Each row below holds a small network's activations on one input, seen along a few directions.
In each table, some parts of the input vary, and every possible input appears once, in random order.
A made-up example of a description, with smaller parts first: values(3) and (point or line(11) or (line(6) and ring(8))).
Shared parts are said once, and a part with two or three values counts as separate values.

Other details of the inputs shift rows strongly along two fixed directions, in all tables alike. That doesn't count.

Rows:
row 1: [-47 -50 -99  20 -44  26  42   3   5 -37  78  52   1]
row 2: [-10  15   2 -43 -11 -51  32 -24 -58  13 -31  30  22]
row 3: [ 20 -31 -18  11 -14  73  57 -26  41 -24  11  19 -25]
row 4: [-70  19 -53 -39 -45 -76  88 -83 -52 -11  21  61  61]
row 5: [ 41 -15  43  15  25  40 -26  42  41  -5   3 -25 -54]
row 6: [-22  14  20 -38  -4 -53  -5 -10 -31  32  15  17  33]
row 7: [ 52 -40  -6  21  27  61  10  48  13 -44  -9  -8 -69]
row 8: [ 56  13  69 -17  21  85  17 -28  44 -16 -68 -27 -31]
row 9: [ 34 -18  19   6  -2  69 -11  22  33 -13 -20  -7 -50]
row 10: [ -5  39  46 -74   8 -77 -42  -4 -47  57 -29  10  46]
row 11: [ 39 -17  37  12   3  84  21  -2  31 -14 -14 -13 -48]
row 12: [-16 -47 -43  11 -13  25  -7  27  30 -19  68  22  -2]
row 13: [-10  -8 -15 -17  12 -48 -24  44 -31   3  34  13   4]
row 14: [ 14   3  44  29  15  87   0 -48  64 -15  -3 -34 -22]
row 15: [-52 -67 -95  36 -46  22  40   4   7 -45  98  40 -12]
row 16: [-34 -38 -48  19 -43   7  30 -10   6 -23  57  23 -17]
row 17: [ 23  19  40 -47  11 -53 -27  26 -61  13 -80   6  -7]
row 18: [ 51   6  46   4  23  59  13   6  16  -3 -31 -24 -52]
row 19: [-38  46   6   2   5 -54  17 -60 -30  12   2  -6  27]
row 20: [-37  19 -12 -47 -25 -90  -5   0 -79  18 -19  36  27]
row 21: [ -3 -21 -36  55 -24   3  -1   7  35  -8  55  21  12]
row 22: [ 31  -3  48  -4   4  42  -5  -4   8   5 -23 -24 -30]
row 23: [  2  39  58 -38   5 -10  -5 -42 -19   4 -39 -21  11]
row 24: [ -57  -55 -107   62  -16    0   32   -1   -3  -40   99   31   -9]
row 25: [ 22  62  91 -45  39 -33 -32 -11 -13  32 -46 -34  14]
row 26: [ 20 -16 -18  54 -15  55   4 -16  69   4  46   5  15]
row 27: [ -2 -36 -53  58 -14   5 -13  30  16 -19  67  22  19]
row 28: [-64 -11 -99  22  -2  -3  62  24  59  14 -10 -25  51]
row 29: [ 36 -19  31   5   1  59 -31  26  35  -6 -23 -24 -49]
row 30: [ 57  10  54  33  17  36 -40  14  32  23 -21 -27   4]
row 31: [  6 -35 -32  19   0  25  -2  31   1 -31  37  -4 -42]
row 32: [ 22  16  41 -50  20 -39 -63  57 -78  13 -70  -8  -5]
row 33: [ 32 -19  33  41  34  43 -33  27  21 -10 -17 -35 -62]
row 34: [-55 -50 -65  30 -43   6  44 -10  36 -21 109  46   2]
row 35: [ 30 -32  26  15   5  64 -27  30  67  -5  14 -13 -39]
row 36: [ 55  24  75  38  24  61 -28 -15  63   6 -27 -46   5]
row 37: [  1 -40 -32   8 -14  39 -13  26  13 -23  29   4 -24]
row 38: [ -89   40  -46  -53  -48 -106   63  -83  -76    6   21   61   80]
row 39: [ 24   3  41   1  -3  89  17 -44  60 -20  -7 -27 -28]
row 40: [  7  52  76 -55  17 -27 -37 -27  -4  35 -40 -19  38]
row 41: [ -30   34   -9  -49  -15 -123  -24    5  -88   23  -19   17   20]
row 42: [ -4  -4 -13 -14 -22  29  31 -27   5   1   7  19  -1]
row 43: [-47  45  31 -56  -7 -85   2 -49 -39  31   6  18  63]
row 44: [-51 -35 -80  58 -24  16  70 -51  25 -22  98  29  -4]
row 45: [ -9 -30 -15  34  -2  30 -18   0  24  -7  16  -1 -21]
row 46: [  9 -17 -39  35  -8  -3 -36  32  14   0  41  16  32]
row 47: [ 39  40  44 -16  13 -59 -90  32 -23  45 -55 -11  37]
row 48: [  9 -26 -32  24  46  59 -22 110  59   1 -67 -73  -4]
row 49: [ 43  37  68  -8  26  48  15 -19  16  -9 -51 -39 -38]
row 50: [  3  11   9 -61  13 -82 -32  42 -98   7 -63  23  16]
row 51: [ 56 -19  27  11  33  65 -27  63   6 -28 -26 -30 -70]
row 52: [ 39 -28  30  20  37  61 -70  50  14  -7 -31 -37 -41]
row 53: [ -79   -4 -107  -55  -40 -122   27   -5  -98   -3   25   82   67]
row 54: [-25  13 -32 -11  26 -32 -19  79  20  36 -92 -53  36]
row 55: [-20 -50 -34  16 -11  16   0  33  15 -23  73  21  -7]
row 56: [ 48  17  53   0  25  63  42 -27  27 -21 -45 -26 -42]
row 57: [-42  -9 -97  57 -37 -28  63 -42  19  -1 113  46  41]
row 58: [ -9 -19 -37  14 -18   9  36   7   5 -23  31  20 -36]
row 59: [ 18 -25 -23  14  -4  23  38   9  11 -30   8  15 -50]
row 60: [-33   6 -32  17 -28  14  70 -63  24 -26  60   7  -4]
row 61: [ -1   1  33   3  13 -31 -51  16 -36  16 -34 -15 -11]
row 62: [-71  11 -59 -24 -30 -98  48 -37 -41  20  79  51  51]
row 63: [ -7  75  89 -52  28 -84 -55 -43 -75  43 -85 -29  43]
row 64: [ 40  44  52  34  27  13 -15 -17  36  15 -13 -38  14]
row 65: [ -4  -3 -21 -28 -18 -32  11  -1 -26   0 -23  34   2]
row 66: [  4  53  50 -74   1 -77 -44 -10 -74  53 -67  -4  37]
row 67: [  5 -14 -49  56 -16  -7   7   9  36 -11  59  16   0]
row 68: [-44 -27 -76  31 -41  10  82 -47  17 -22  95  32  -6]
row 69: [ -3   9   8  -9 -18  53  41 -55  32 -21   2   5  -1]
row 70: [ 19  71  62 -22  13 -49 -53 -30 -13  45 -51 -22  69]
row 71: [ 74   0  53  -1  34  64  19  11  18  -8 -52 -26 -62]
row 72: [ 32 -15  53  32  29  59 -20  -6  26   6 -21 -36 -35]
row 73: [-11  14 -14  29  33  76  44  25 115  -5 -65 -79   9]
row 74: [  5  56  63 -54  25 -80 -69 -10 -77  63 -80 -16  37]
row 75: [-49  -2 -28 -17   3 -93 -48  17 -97  10  -2  20  37]
row 76: [ 31  21   3   6  26 -66 -68  53 -44  17 -12  -7  25]
Description of these inputs: line(4) and (point or (values(3) and line(6))).
Changing only the line(4) part turns row 64 into row 57. The same change can be made to row 14. Which row results?
Answer: row 74
Which other rows does row 41 become when the line(6) part takes its other values? List them by row number.
Answer: row 5, row 33, row 58, row 59, row 67
Which other rows does row 10 become when the values(3) part takes its other values? List them by row number.
Answer: row 6, row 62
Which other rows does row 69 become when the line(4) part takes its other values? List them by row number.
Answer: row 1, row 9, row 42
Which other rows does row 27 become when the values(3) part takes its other values? List them by row number.
Answer: row 46, row 76
Which other rows does row 34 become when the line(6) part takes its other values? List them by row number.
Answer: row 16, row 17, row 20, row 21, row 61

Rows:
row 77: [ 17  48  67 -57  30 -47 -49  22 -42  36 -86 -30  22]
row 78: [ 49   3  49   8  11  69   3 -13  41  -7 -19 -19 -34]
row 79: [ 45  -4  47   9  13  62 -13  10  40  -6  -8 -19 -27]
row 80: [-12 -15 -26   4  -2   8  -2  21   5 -10  -3  -1   1]
row 81: [ -39   24  -30  -24   -6 -117  -34   13  -88   30   -9   20   51]
row 82: [ 31 -27  52  -5  16  67 -10   0  -3 -30  -8 -17 -79]
row 83: [ 21 -15  29   5  19  57 -20  25  44   1 -20 -31 -23]
row 84: [ 25  63  76 -39  31 -45 -42 -12 -44  36 -80 -33  17]
row 85: [ -50   44  -13  -34  -11 -109   -7  -24  -66   31    2   20   65]
row 86: [ 27  44  61 -37  37 -64 -85  39 -63  33 -85 -31  16]
row 87: [-12  -2   3  11   3  -3 -17  -2  10  10  17  -6  11]
row 88: [ -51  -54 -103   39  -36   17   52    5   23  -30   74   34    3]
row 89: [ -51   52  -15  -31  -19 -106   28  -65  -66   25   -4   27   65]
row 90: [ 34  -2  38  27  18  64  -1  -9  48 -10  -3 -34 -29]
row 91: [ 51 -24  25  20  14  49 -35  43  17  -7 -15 -15 -36]
row 92: [-35 -42 -94  56 -21   1  47   5  17 -30  86  34  -8]
row 93: [-51  40 -23 -47 -17 -84  24 -37 -54  23 -17  24  55]
row 94: [ 10   7  14 -10  -6   6   7 -20   4   2   6   7   5]
row 95: [-43 -43 -83  34 -48  13  55 -22  32 -27  97  49   3]
row 96: [ 40 -23  10  14  28  46 -14  59  22 -13 -33 -26 -44]
row 97: [ 46 -20  26  18  14  59 -31  32  30 -14 -13 -16 -34]
row 98: [-6 -3 -8 15 -1 -6 -8  6  7  0 15 -5 -6]
row 99: [ 32  -3  37   2  18  64   3   4  44  -7 -29 -33 -29]
row 100: [ -5 -11  -1  -3  -9   2 -10  -1  10   6  25  14  11]
row 101: [-54 -43 -90  29 -39  16  62 -11  37 -27  75  31   2]
row 102: [-50 -19 -70  28 -39  27  99 -63  39 -28  61  33  12]
row 103: [-31  47  -1 -47 -23 -94  23 -55 -65  26 -13  38  58]
row 104: [ 61 -23  24  19  23  48 -25  51  18 -13 -15 -14 -46]
What do these inputs look like to the network?
Answer: point or (values(3) and line(9))
Which other rows does row 99 become when the values(3) part takes its other values? List them by row number.
Answer: row 90, row 94
Which other rows does row 78 become when the line(9) part takes its other values? List them by row number.
Answer: row 79, row 91, row 94, row 95, row 97, row 100, row 103, row 104

Rows:
row 105: [ 34  32  53  -8  37  26 -18  13  21  11 -78 -50   2]
row 106: [ 45   0  38 -20  15  10 -36  36 -27  -1 -44 -12 -31]
row 107: [ -48   47   11  -74  -24 -107  -12  -40  -82   31  -14   33   62]
row 108: [ 39 -40   9  64  19  90 -10  22  56 -32  23 -28 -72]
row 109: [ 41  30  70 -17  31  26  -3  -3   0   4 -70 -40 -33]
row 110: [ 14 -23  -2  56 -13  84  53 -43  68 -34  64   1 -40]
row 111: [ 16 -78 -36  55 -19 106  27   2  58 -59  77  18 -70]
row 112: [ 21 -10   7  44   1  74  39 -31  67 -24  15 -19 -37]
row 113: [ 17  12  14   6  19 -30 -49  37 -14  14 -16 -11  18]
row 114: [-31  23 -17 -19   2 -95 -48  23 -62  25 -18   8  54]
row 115: [-46 -49 -87   6 -44  -5  41   0   1 -14  70  53   6]
row 116: [-53 -18 -75  10 -54   2  88 -65  10 -29  80  53  19]
row 117: [-53  -2 -71  19 -22  -7  75 -47  13 -14  44  20  30]
row 118: [ 53  28  95 -27  25  34 -37 -10  -8   6 -57 -36 -29]
row 119: [ -1 -37 -13  14 -10  99  57 -15  72 -29  22  -1 -35]
row 120: [-69   8 -67   5 -35 -54  38 -42  17  18  71  29  74]
row 121: [ 45  34  73   4  28  18 -22 -16  15  13 -33 -35 -18]
row 122: [-41  51  14 -44   0 -92 -31 -14 -33  52 -30 -11  76]
row 123: [-38 -23 -64  31 -16 -18  10  -4 -10 -12  53  23  13]
row 124: [-79   8 -86   7 -27 -44  62 -34  15   2  40  24  68]
row 125: [  2 -69 -34  36 -15  78   8  18  48 -34  65  16 -45]
row 126: [-36 -29 -77  28 -34 -18  47 -16 -12 -25  64  42  -5]
row 127: [ 20  15   8  -3  18 -26 -44  46 -18  18 -48 -18  13]
row 128: [-34  19 -40 -17 -13 -96  -3   1 -67  16   1  27  28]
row 129: [ -14   17    0  -32   -3 -100  -26    2  -88   24    1   30   29]
row 130: [ -20   19   -5  -49    7 -100  -17   18  -98   21  -43   16   21]
row 131: [ 15 -51 -16  61   8  90 -20  50  90 -16  38 -32 -32]
row 132: [-34  50   1 -47  -5 -96 -20 -10 -32  53 -41  -5  77]
row 133: [ 56  -1  56 -33  21  17 -61  56 -16   9 -63 -21 -34]
row 134: [-63  -7 -46 -18 -43 -28  45 -56 -10   1  58  48  37]
row 135: [ 36  24  56  -3  14  20   0 -18   5   3 -44 -21 -23]
row 136: [-28  30 -20 -34  12 -97 -31  39 -69  25 -48   1  52]
row 137: [ 11 -18   5  59   9  98  14 -11 104 -14  22 -38 -10]
row 138: [-52 -20 -57   3 -46  -3  61 -55  18  -9  88  55  29]
row 139: [ 40 -11  37 -14  13   8 -39  24 -22  -6  -7   5 -31]
row 140: [-44 -55 -97  40 -44   5  69 -22   5 -35  89  53 -10]
row 141: [ -40   23  -30  -64  -10 -118   -8   12 -108   16  -24   33   40]
row 142: [ 24  -6  29 -25  11 -15 -48  35 -25  15 -11   7  -7]
row 143: [ 37 -11  43  42  10  98  20 -29  58 -27  10 -28 -60]
row 144: [ 56  -8  67   1  34  25 -56  36 -20   1 -46 -30 -49]
row 145: [ -14   22    6  -57   -7 -101  -47   19  -82   27   -7   31   37]
row 146: [ 54 -12  66 -19  25  30 -73  50  -9   1 -43 -25 -42]
row 147: [ 29 -36  23  57  -1 123  43 -34  77 -38  36 -17 -64]
row 148: [-20  16 -13 -37 -14 -93 -20   1 -83  14  16  38  33]
row 149: [ 19 -51 -21  78  11 101 -16  45  95 -26  37 -30 -34]
row 150: [ 41  16  71 -37  18  30 -24   4  10  20 -68 -21 -16]
row 151: [ 54  23  98 -33  23  38 -39  -8  -9   5 -62 -27 -37]
row 152: [ 50   9  52  10  35   5 -51  33  -4   7 -28 -28 -32]
row 153: [ 49   6  42   1  50  26 -45  61  -4   6 -75 -47 -31]
row 154: [ 20  40  62  -9  24  -9 -23 -27 -12  18 -44 -32  -9]
row 155: [-30   7 -17 -66  -1 -86 -24  33 -81  24 -35  24  28]
row 156: [ 13 -31   1  13  -6 102  48 -11  70 -36  17  -9 -45]
row 157: [-22  30 -24 -27   1 -97 -26  17 -76  32 -31  15  45]
row 158: [-40 -31 -76  37 -35 -21  45 -23  -9 -27  97  51  -1]
row 159: [  9  38  35  -5  19 -21 -29  -6  17  31 -29 -25  42]
row 160: [-53 -36 -89  -3 -50 -37  49 -17 -31 -25  73  69   9]
row 161: [ 26  14  51 -16  21  27  13 -10  -1   1 -53 -25 -26]
row 162: [-28  40  13 -37 -15 -90   8 -47 -67  28   1  30  46]
row 163: [-21  54   7 -30   2 -89  -9 -37 -54  38 -13   9  65]
row 164: [ 16 -16   9   5 -13  66  38 -28  36 -26  12  12 -32]
row 165: [ 35   2  37  -5  42  20 -59  87  23  22 -71 -58 -14]
row 166: [  3  31  33 -26  24  -8 -17  17  20  31 -60 -44  26]
row 167: [ 38 -12  35 -28  25  20 -27  41 -24 -11 -51 -13 -44]
row 168: [-60  10 -68  10 -30 -40  44 -36  19  12  34  22  65]
row 169: [ 37   7  39   4  30   4 -71  63  22  25 -30 -38   1]
row 170: [ 54  29  92 -35  21  18 -35  -7 -12  11 -51 -16 -22]
row 171: [-47  -6 -48 -19 -33  -7  71 -47 -10 -21  35  42   8]
row 172: [ 13 -64 -45  67  -2 102  53  15  64 -57  52  -4 -74]
row 173: [-66 -17 -83  45 -42   8  68 -59  42 -22  89  30  42]
row 174: [-62   2 -71  24 -37 -35  55 -55  16  -4  78  38  64]
row 175: [ 20 -65 -23  53 -12  97  16  10  50 -52  64   5 -65]
row 176: [-18  49  20 -54 -14 -87  -2 -42 -70  25  -5  26  48]
row 177: [-43  18 -46 -23 -15 -96 -29  39 -39  40 -10  10  61]
row 178: [ 32  14  56 -31   6  29 -13  -5  11   4 -46 -13 -14]
row 179: [-51 -18 -64  20 -46  -9  84 -65   6 -19  64  49  14]
row 180: [ 50  29  80 -38  31  35 -13   4  -5   1 -77 -39 -31]
row 181: [ 37  12  27   8  30   6 -61  67  14  24 -64 -40  -1]
row 182: [ -2 -24 -11  19 -25  60  40 -36  54 -25  65  19 -13]
row 183: [ 25  27  45  -6  28  20   6 -10  12   3 -52 -39 -23]
row 184: [-60  12 -55  12 -28 -39  46 -62 -12   3  50  26  47]
row 185: [ 36  30  46  -1  26  17 -14 -10  12  17 -57 -34   1]
row 186: [ 51  -8  53 -32  33  29 -50  64 -11  -1 -67 -31 -44]
row 187: [-48 -28 -87  29 -20 -17  52  -3  -4 -27  57  28  -4]
row 188: [-32  20 -36 -11  -3 -92 -16   4 -63  21  19  30  49]
row 189: [ 29  30  43  -5  21  11 -20  -1  19  16 -60 -33  15]
row 190: [ 27 -52 -10  65   2  89  11   8  48 -44  47  -9 -72]
row 191: [ 34   5  28   7  45  23 -54  80  22  13 -71 -52 -11]
row 192: [ 14 -45 -35  78   2  83   2  35  91 -24  59 -12 -21]
What do these inputs look like to the network?
Answer: values(2) and line(4) and line(11)
Changing only the line(4) part turns row 150 into row 138. The same change can be made to row 178. Which row results?
Answer: row 182
Changing only the line(4) part turns row 137 into row 124. The same change can be made to row 190. Which row results?
Answer: row 172
Changing only the line(4) part turns row 161 into row 162. The same change can be made to row 117. Which row results?
Answer: row 163
Which other rows does row 184 become when the values(2) part takes its other values? List them by row number.
Answer: row 123
Start at row 152 and move only the line(4) part, one step at a time. The first step leads to row 108. Which rows follow, in order?
Answer: row 128, row 187
Start at row 142 and move only the line(11) part, one step at a time. The first step leads to row 145. Which rows follow, in order?
Answer: row 139, row 148, row 129, row 158, row 152, row 188, row 113, row 192, row 169
